Each row below is a small network's average activation on inputs in which a field has the value named, seen along a few directions.
Values that are neighbours, or in one group, have similar rows; names and order tell nothing.
(in the rows, 500 means zero)
Strong random noise was added to every row along 2 fixed directions; ignore it. To show where, here is one row again and again, with new noise each time:
[641 448 743 412 482 650 458 325 470 450  87 552 430 299 764]
[664 632 509 405 605 486 526 476 526 541 348 539 347 515 466]
[595 591 524 497 571 469 531 443 541 558 402 619 487 501 527]
[794 763 408 238 705 465 539 583 516 537 333 392  71 609 263]


Field L:
l8: [235 324 436 620 452 548 477 496 487 503 566 488 669 630 511]
l6: [567 527 383 391 546 575 592 604 550 413 647 413 446 699 426]
l7: [544 603 455 273 502 635 590 630 450 306 527 279 258 577 452]
l3: [401 503 332 536 552 448 665 600 586 560 897 617 759 764 439]
l1: [462 424 501 628 501 396 401 439 535 607 377 612 586 529 420]
l4: [350 294 538 583 405 653 417 377 525 526 547 411 695 513 599]
l10: [465 767 346 499 675 295 613 634 567 633 623 661 473 658 265]
l5: [553 560 554 619 402 306 489 601 385 443 689 541 523 187 498]
l2: [503 610 319 663 462 176 403 637 424 574 826 437 422 396 191]
l9: [201 328 431 728 381 501 461 465 584 578 792 499 804 600 566]
A value of L combines one of 5 hidden first parts with one of 2 second parts; all combinations occur once.
- l4 and l6 share the first part; l4 and l2 share the second. Which value has the first part of l2 and the second part of l6? => l5
- l7 and l9 share the first part; l7 and l10 share the second. Which value has the first part of l10 and the second part of l9? => l1

Field D:
d5: [234 523 192 637 574 289 519 655 570 665 858 505 574 860 185]
d1: [434 248 624 741 300 448 406 440 415 463 657 369 560 263 667]
d9: [678 712 554 480 579 370 528 472 414 520 286 684 370 287 509]
d3: [649 346 662 442 369 589 374 498 334 348 476 260 396 213 559]
d7: [407 562 434 443 479 569 623 586 602 480 756 444 601 639 544]
d8: [316 460 397 627 534 535 463 439 545 581 539 535 663 681 406]
d6: [584 275 628 362 511 704 377 319 472 501  52 455 383 468 625]
d2: [493 545 389 465 602 447 686 600 593 522 722 719 687 737 470]
d10: [707 700 666 485 536 408 438 457 459 471 139 636 394 250 445]
d4: [434 569 498 402 469 649 581 483 601 453 528 467 507 560 684]
D is arranged as a 2 by 5 grid.
- Name the neighbours of d1, in listed order. => d5, d3
- Name the neighbours of d4, in listed order. => d7, d8, d2
